Each row below holds a small network's activations on one input, seen along a few directions.
In each table, some parts of the input vary, and every possible input appears once, in random order.
A made-up example of a description, with smaller parts first: one of 3 separate values, together with either a single point or one of 9 places along a line or (one of 6 places along a line, together with one of 8 places around a ring).
Shared parts are said once, and a part with two or three values counts as separate values.
In the rows, zero is written as 128.

Other details of the inputs vary at random and push rows far along two fixed directions, the same in every table; ignore that.

A family of inputs:
r1: [153 125 137 120 128 135 127 124 130 122 111 121 114]
r2: [149 139 135 132 118 137 121 137 119 147 122 130 126]
r3: [150 138 137 136 134 139 121 128 125 119 130 122 125]
r4: [138 118 144 121 114 139 115 122 118 132 118 121 131]
r5: [139 128 144 144 131 138 123 126 123 118 130 122 127]
r6: [137 128 144 134 114 133 124 129 117 143 118 129 131]
r7: [135 127 138 146 132 137 120 125 122 126 135 124 121]
r8: [ 90 106  62 126 141 106 151 150 120 124 135 142 150]
r9: [ 79  93  74 122 139 107 160 144 116 107 124 142 148]
r10: [138 125 149 124 120 127 119 113 135 127 127 119 118]
r11: [135 126 137 145 123 140 116 130 125 130 132 127 121]
r12: [147 140 136 133 129 140 119 129 125 115 124 122 121]
r13: [ 61 223 142 106 128  87 163  53 237 169 202 157 117]
r14: [146 136 135 126 127 142 121 126 127 117 121 127 115]
r15: [149 139 137 127 116 135 122 131 119 145 116 128 129]
r16: [137 130 143 140 116 135 124 134 117 146 124 130 128]
r17: [ 81  97  75 102 149  99 143 161 118 121 127 133 159]
r18: [149 135 130 139 134 140 116 130 122 126 132 123 120]
r19: [130 121 154 121 131 134 107 139 125 129 125 119 128]
r20: [148 130 138 116 124 127 117 117 135 126 124 119 119]
r21: [ 82  97  75 129 141 105 158 148 112 105 126 136 154]
r22: [143 117 148 127 125 134 130 120 129 122 113 121 115]
Each input here is: one of 2 separate values, together with either a single point or one of 10 places around a ring.
The inputs of r5 and r3 match in every part but the choice among 2 separate values. If r10 is changed in the same way as r5 into r3, which row does it become?
Answer: r20
Which other rows does r13 become when the choice among 2 separate values takes its other values? List them by row number.
Answer: r4

A family of inputs:
r23: [107 142 118 131 123 118 127 138 135 153 140 136 134]
r24: [168 140 162 142 114 141 105 124 111 143 119 121 123]
r25: [108 128 124 144 143 116 137 131 140 119 147 133 126]
r26: [107 129 126 130 114 123 142 124 131 148 138 139 145]
r27: [125  50  46 115 142 126 144 195  54 101  79 130 164]
r28: [166 127 158 115 126 148 100 120 124 131 116 112 111]
r29: [122 139 112 118 128 113 143 130 142 135 129 135 127]
r30: [119 146 105 127 141 128 141 121 134 118 140 133 128]
r31: [103 125 132 132 137 119 145 121 136 117 134 128 134]
r32: [109 118 124 118 127 113 142 109 140 131 131 130 126]
r33: [166 130 151 150 123 155 103 120 124 114 127 118 109]
r34: [108  38  61 116 136 121 133 186  57  89  79 121 170]
r35: [111 124 114 145 133 127 142 114 138 118 145 136 125]
r36: [111 139 120 118 125 124 133 132 136 151 142 138 146]
r37: [163  38  95 119 127 152  97 196  37  85  61 102 155]
r38: [164 135 166 144 113 144 112 118 109 144 120 122 121]
r39: [171 145 159 136 117 141 101 127 114 142 124 118 122]
r40: [108 137 125 124 140 115 135 129 142 116 139 125 135]
r41: [118 127 119 118 127 113 142 115 147 131 129 127 132]
r42: [108 134 125 121 147 122 136 129 139 119 137 127 136]
r43: [114 122 123 121 126 116 149 110 145 132 130 128 131]
r44: [113 140 114 139 131 126 150 110 134 117 138 135 125]
r45: [165 141 161 129 106 150  99 134 119 145 124 119 128]
r46: [105 127 127 117 126 112 131 119 141 126 135 133 126]
r47: [168 132 145 144 125 154 100 126 123 113 129 116 111]
r48: [172 143 152 131 117 148 110 134 121 126 114 123 109]
r49: [159 129 163 119 117 144  96 127 123 122 119 113 110]
r50: [156 122 169 155 130 151 112 129 119 117 127 117 108]
r51: [101 131 124 139 119 123 139 130 129 155 135 139 134]
r52: [166 137 163 140 113 152 121 122 121 129 113 127 107]
r53: [106 133 129 130 138 116 138 124 142 117 135 128 134]
r54: [110 132 123 136 152 122 134 134 141 122 150 132 127]
r55: [114 128 117 110 130 109 132 119 143 130 135 126 127]
r56: [119 129 115 109 137 119 139 121 145 134 132 128 134]
r57: [102 120 130 119 125 116 138 115 136 126 134 133 126]
r58: [157 142 159 136 119 155  96 139 117 154 121 122 118]
r59: [173 130 155 120 118 144 106 123 128 127 113 108 116]
r60: [116 133 107 133 144 129 133 122 142 120 149 135 127]
r61: [117 143 107 136 132 123 144 117 134 115 137 133 127]
r62: [110 135 122 127 115 119 135 128 134 148 138 138 146]
r63: [118 139 115 129 126 117 146 126 138 130 130 142 126]
r64: [119 148 104 130 134 121 140 120 137 115 141 131 126]
r65: [116 131 121 127 124 118 154 120 139 137 125 139 126]
r66: [117 141 116 124 136 115 135 127 128 148 141 138 141]
r67: [105 134 127 113 139 123 129 125 143 124 136 133 133]
r68: [104 136 119 137 121 119 132 134 132 154 134 138 136]
r69: [164 123 161 124 116 142 102 117 124 128 112 112 111]
r70: [121 139 114 115 135 120 144 128 141 139 128 138 128]
r71: [ 99 125 134 124 128 120 139 116 140 122 133 134 130]
r72: [107 129 123 108 136 118 129 124 140 128 138 133 127]
r73: [112 134 122 139 145 115 133 135 143 119 151 130 125]
r74: [170 135 156 132 114 145 115 127 124 133 106 122 111]
What is each input in this table made of?
Answer: one of 4 places along a line, together with either one of 3 separate values or one of 10 places around a ring
The inputs of r69 and r55 match in every part but the place on the line of 4. If r62 is changed in the same way as r69 into r55, which row does it become?
Answer: r45
The inputs of r74 and r65 match in every part but the place on the line of 4. If r25 is changed in the same way as r74 into r65, which row does it become?
Answer: r50
Which other rows does r58 become when the choice among 3 separate values takes its other values? List them by row number.
Answer: r36, r66
Which other rows does r40 become when the place on the line of 4 takes its other values? List them by row number.
Answer: r31, r42, r53

A family of inputs:
r75: [143 128 143 123 120 130 117 129 119 161 121 128 140]
r76: [135 139 144 146 129 136 127 122 122 120 127 125 121]
r77: [142 134 144 123 131 133 132 126 142 123 119 125 117]
r78: [138 128 138 124 130 139 111 127 126 114 135 120 129]
r79: [142 139 149 128 112 127 118 127 125 159 130 124 132]
r80: [137 124 131 129 138 136 112 143 112 112 120 118 130]
r81: [139 137 144 149 131 139 131 130 131 125 128 128 119]
r82: [141 123 141 121 129 128 124 122 133 123 121 128 111]
r83: [140 128 141 142 122 141 125 116 124 117 132 125 125]
r84: [ 76  97  65 108 130 109 160 158 102 139 116 149 163]
r85: [136 119 132 128 131 139 107 128 125 119 129 113 123]
r86: [ 87  87  67 105 138  99 161 138 119 104 121 137 156]
r87: [162 160 117 133 124 139 123 120 133 135 134 131 116]
r88: [142 125 137 121 130 130 126 128 121 113 109 119 122]
r89: [139 127 136 130 139 139 118 146 126 119 127 121 125]
r90: [142 118 137 119 124 133 120 115 132 120 118 115 117]
r91: [ 80  87  63 119 152  99 147 160 110 112 132 139 153]
r92: [ 53 213 137 123 119  77 166  74 226 181 197 166 127]
r93: [140 121 139 146 128 136 124 129 117 123 129 128 115]
r94: [138 118 136 145 123 141 121 118 121 122 126 118 120]
r95: [135 136 143 129 109 137 116 134 123 148 118 132 128]
What is each input in this table made of?
Answer: either a single point or one of 5 places along a line or (one of 3 separate values, together with one of 5 places around a ring)
A walk changes only the place on the line of 5. It starts at r84 and steps to r95. List the rest of the walk in order.
Answer: r92, r79, r75

A family of inputs:
r96: [133 130 133 130 128 132 130 120 129 116 125 126 121]
r97: [129 131 135 120 121 132 119 130 128 138 125 128 127]
r98: [130 133 135 133 123 134 122 129 125 141 129 131 129]
r99: [129 131 136 137 130 134 126 124 127 117 131 126 123]
r100: [137 132 134 126 121 129 129 125 125 140 124 129 129]
r101: [143 143 119 128 134 134 125 125 132 121 132 126 122]
r102: [129 131 137 137 132 136 128 126 128 116 129 126 124]
r103: [140 141 123 123 137 133 118 128 133 120 135 124 125]
r104: [132 130 137 121 125 129 121 128 127 139 126 127 131]
r105: [136 135 133 128 119 128 127 127 127 138 122 131 129]
r106: [131  24  54 118 141 129 128 199  42  91  71 113 167]
r107: [134 133 132 126 121 132 126 125 126 140 123 131 127]
r108: [132 130 138 125 135 130 124 129 133 120 128 124 120]
r109: [130 130 136 137 130 133 124 125 127 118 132 126 122]
r110: [132 132 136 137 135 133 127 132 129 122 130 128 121]
r111: [136 134 133 129 120 127 128 128 127 139 122 127 127]
r112: [130 131 136 121 124 131 120 128 128 139 125 128 129]
r113: [133 126 136 125 131 129 122 126 134 126 130 123 122]
r114: [136 133 134 127 121 128 129 125 125 139 124 127 129]
r115: [132 134 136 134 120 132 126 132 126 139 130 131 131]
r116: [135 126 131 129 124 131 128 117 129 122 127 125 123]
r117: [132 130 138 125 136 131 125 131 134 120 127 125 120]
r118: [130 128 137 125 131 130 122 124 131 117 128 123 122]
r119: [137 127 132 130 128 130 128 123 132 127 127 126 120]
r120: [132 126 133 136 128 131 122 124 129 127 133 126 124]
r121: [136 133 134 126 122 130 128 124 127 141 124 130 128]
r122: [134 134 131 125 117 132 127 127 127 139 123 131 126]
r123: [131 124 135 124 127 129 120 121 131 122 130 122 124]
r124: [132 134 135 136 122 129 124 132 125 140 128 127 130]
r125: [130 130 139 125 133 134 126 124 133 115 126 124 124]
r126: [134 133 131 125 118 133 126 127 127 140 123 130 125]
r127: [130 127 134 136 126 133 123 121 128 123 133 125 125]
r128: [132 130 138 121 124 128 122 128 126 138 127 127 131]
r129: [134 129 133 129 126 133 130 118 132 122 126 125 124]
r130: [134 132 136 130 130 134 132 121 131 116 123 126 122]
r131: [133 129 135 136 131 132 125 129 130 128 132 127 123]
r132: [132 132 138 123 121 129 123 131 129 137 127 128 130]
r133: [ 51 135  75 120 142  81 176 124 153 145 161 156 157]
r134: [132 131 138 122 124 127 123 129 126 138 126 124 131]
r135: [129 133 133 132 120 135 122 131 125 140 129 131 128]
r136: [137 126 131 129 126 129 126 120 131 126 127 126 121]
r137: [133 128 134 137 130 132 124 127 130 128 133 126 123]
r138: [137 129 133 130 129 131 129 124 133 127 126 126 120]
r139: [132 133 136 133 123 130 125 130 123 140 130 127 131]
r140: [141 142 122 135 135 137 120 130 128 121 137 126 125]
r141: [135 130 133 130 128 131 128 121 129 118 126 126 120]
r142: [131 132 135 120 120 131 120 130 128 138 125 128 128]
r143: [ 55 136  72 115 136  80 181 123 159 143 156 157 153]
r144: [132 131 136 137 134 133 126 130 129 122 131 127 121]
r145: [136 130 133 130 130 130 129 123 131 120 126 127 119]
r146: [130 134 134 132 119 134 123 132 125 139 129 131 128]
r147: [133 125 135 125 129 129 120 123 133 125 130 123 123]
r148: [130 127 138 124 129 132 124 121 134 121 128 123 126]
r149: [132 129 137 125 133 129 122 126 132 119 128 124 121]
r150: [ 54 130  69 116 142  80 177 112 162 129 160 152 147]
r151: [129  31  52 128 131 128 130 204  32 103  70 121 177]
r152: [132 132 136 124 123 126 121 131 129 138 125 124 130]
r153: [136 132 134 130 133 131 132 128 132 121 125 128 118]
r154: [129 129 137 125 131 131 124 123 131 115 128 123 123]
r155: [ 48 134  73 124 150  81 177 121 161 126 164 154 147]
r156: [132 133 136 133 124 132 124 129 124 141 130 130 131]
r157: [130 126 136 124 127 130 121 120 132 121 130 122 125]
r158: [136 131 133 130 132 131 130 126 131 122 125 127 118]
r159: [132 133 136 123 123 127 121 131 128 136 124 128 132]
r160: [131 127 134 136 126 132 121 122 127 124 134 125 124]
r161: [130 129 136 136 128 135 125 123 130 123 131 125 126]
What is each input in this table made of?
Answer: one of 3 separate values, together with either a single point or one of 9 places around a ring or (one of 2 separate values, together with one of 6 places along a line)
The inputs of r103 and r140 match in every part but the choice among 3 separate values. If r123 is changed in the same way as r103 into r140, which row does it become?
Answer: r160
The inputs of r96 and r154 match in every part but the choice among 3 separate values. If r107 is changed in the same way as r96 into r154, which row does it become?
Answer: r112
Which other rows does r110 become when the choice among 3 separate values takes its other values? List them by row number.
Answer: r117, r153
Which other rows does r122 become when the place on the ring of 9 takes its other values? List them by row number.
Answer: r100, r105, r107, r111, r114, r121, r126, r143
A walk changes only the place on the ring of 9. It starts at r146 and steps to r135. List the rest of the walk in order.
Answer: r98, r156, r133, r139, r124, r151, r115
Which other rows does r161 become when the choice among 3 separate values takes its other values? List them by row number.
Answer: r129, r148
